-2.80,11.26,-12.37,4.12,0.65,-7.54,-4.43,0.12,-6.49,-19.26,15.61,10.03,-6.47,-4.33,3.96
-1.21,5.53,-6.71,10.38,-2.38,-0.60,-4.76,20.47,3.70,-17.93,-13.21,5.42,-8.55,-4.74,-5.96
-10.16,15.27,-3.13,-10.15,-9.95,5.52,15.79,2.62,8.36,-3.08,5.16,-10.62,-5.64,-6.03,8.29
14.83,0.63,7.73,2.50,12.51,17.66,-15.73,5.09,-16.67,-0.15,-9.82,-9.47,2.08,-1.46,-0.51
-3.44,-6.60,-8.66,7.26,4.39,3.13,18.90,-18.91,-4.32,-15.73,4.31,-0.37,14.28,-0.44,-11.65
Counting starts at 0.
Which number is the entry in the top-right corner?
A: 3.96
Which number is the median of all entries?
A: -0.60
Which number is the entry in row 2 and column 0?
A: -10.16
The entry at row 0, column 2 -> -12.37
Which number is the bottom-left entry?
A: -3.44
The entry just right of -19.26: 15.61
Which number is the entry in the top-left corner?
A: -2.80
The top entry of the column that holds the smallest entry -> -19.26
Which number is the entry directly below the largest entry?
A: 2.62
The entry just right of 4.31 -> -0.37
Which number is the entry just right of 0.65?
A: -7.54
Which number is the bottom entry of the column that holds the largest entry?
A: -18.91
Which number is the entry just left of -4.74?
A: -8.55
The entry in the bottom-right corner -> -11.65
Which number is the entry directly below -6.71?
A: -3.13
Which number is the entry in row 1 and column 0?
A: -1.21
Which number is the largest entry?
A: 20.47
Which number is the entry directly above the largest entry?
A: 0.12
The entry just left of -18.91 is 18.90
The entry just right of -13.21 -> 5.42
The entry just left of 2.50 is 7.73
The entry just left of the centre entry is 15.79
Which number is the entry directly below the smallest entry?
A: -17.93
Which number is the entry just right of the centre entry?
A: 8.36
The entry at row 0, column 1 is 11.26
The entry in row 2 and column 1 is 15.27
Which number is the entry just left of 12.51?
A: 2.50
The entry just left of -10.62 -> 5.16
The entry just left of 0.12 is -4.43
The entry directly below 5.42 -> -10.62

 0.017   0.068   0.115   0.127   0.094  -0.198   0.016  -0.072  -0.115   0.071  -0.057  -0.038  -0.040   0.138   0.121
 0.021   0.159   0.032  -0.119   0.052  -0.024   0.016  -0.116  -0.223   0.032  -0.099   0.055  -0.047   0.170   0.253
 0.143   0.032   0.050   0.010   0.104  -0.052   0.026  -0.058  -0.069  -0.021   0.049   0.093  -0.132   0.035   0.071
 0.128   0.055   0.045   0.020   0.168  -0.126   0.083  -0.199  -0.202   0.083  -0.055   0.006   0.012   0.052   0.081
Counting starts at 0.
The entry directly above 0.012?
Answer: -0.132
The entry in the top-left corner?
Answer: 0.017
The entry in row 2 and column 0 is 0.143
The entry directly below -0.116?
Answer: -0.058
The maximum: 0.253
The entry in the bottom-right corner?
Answer: 0.081
The entry in row 1 and column 0: 0.021
The top-right entry: 0.121
The entry in the bottom-left corner?
Answer: 0.128
The entry in row 1 and column 2: 0.032
The entry just left of -0.040?
Answer: -0.038
The entry directly above the smallest entry?
Answer: -0.115
The entry at row 1, column 1?
Answer: 0.159
The entry just left of 0.020?
Answer: 0.045
The entry just left of -0.199?
Answer: 0.083
The entry in row 0 and column 2?
Answer: 0.115
The entry in row 0 and column 1?
Answer: 0.068
The entry directly below -0.052?
Answer: -0.126
The entry directly above -0.058 is -0.116
The entry directly above 0.010?
Answer: -0.119
The entry at row 2, column 2 is 0.050
The entry just right of -0.021 -> 0.049
The smallest entry is -0.223
The entry just right of -0.119 is 0.052
The entry directly above -0.024?
Answer: -0.198

383	365	557	281	485	808	349	280
397	417	240	434	315	280	299	380
550	377	259	593	425	271	343	356
548	316	263	301	305	692	349	316
Indices start at 0.
Which number is the entry in row 0 and column 1? 365
The bottom-right entry is 316
Which number is the entry just right of the largest entry? 349
Which number is the top-left entry? 383
Which number is the entry at row 1, column 0? 397
The entry directly below 417: 377
The entry at row 0, column 2 is 557
Which number is the entry just left of 263? 316
Which number is the entry just left of 315? 434
Which number is the top entry of the column that holds the largest entry? 808
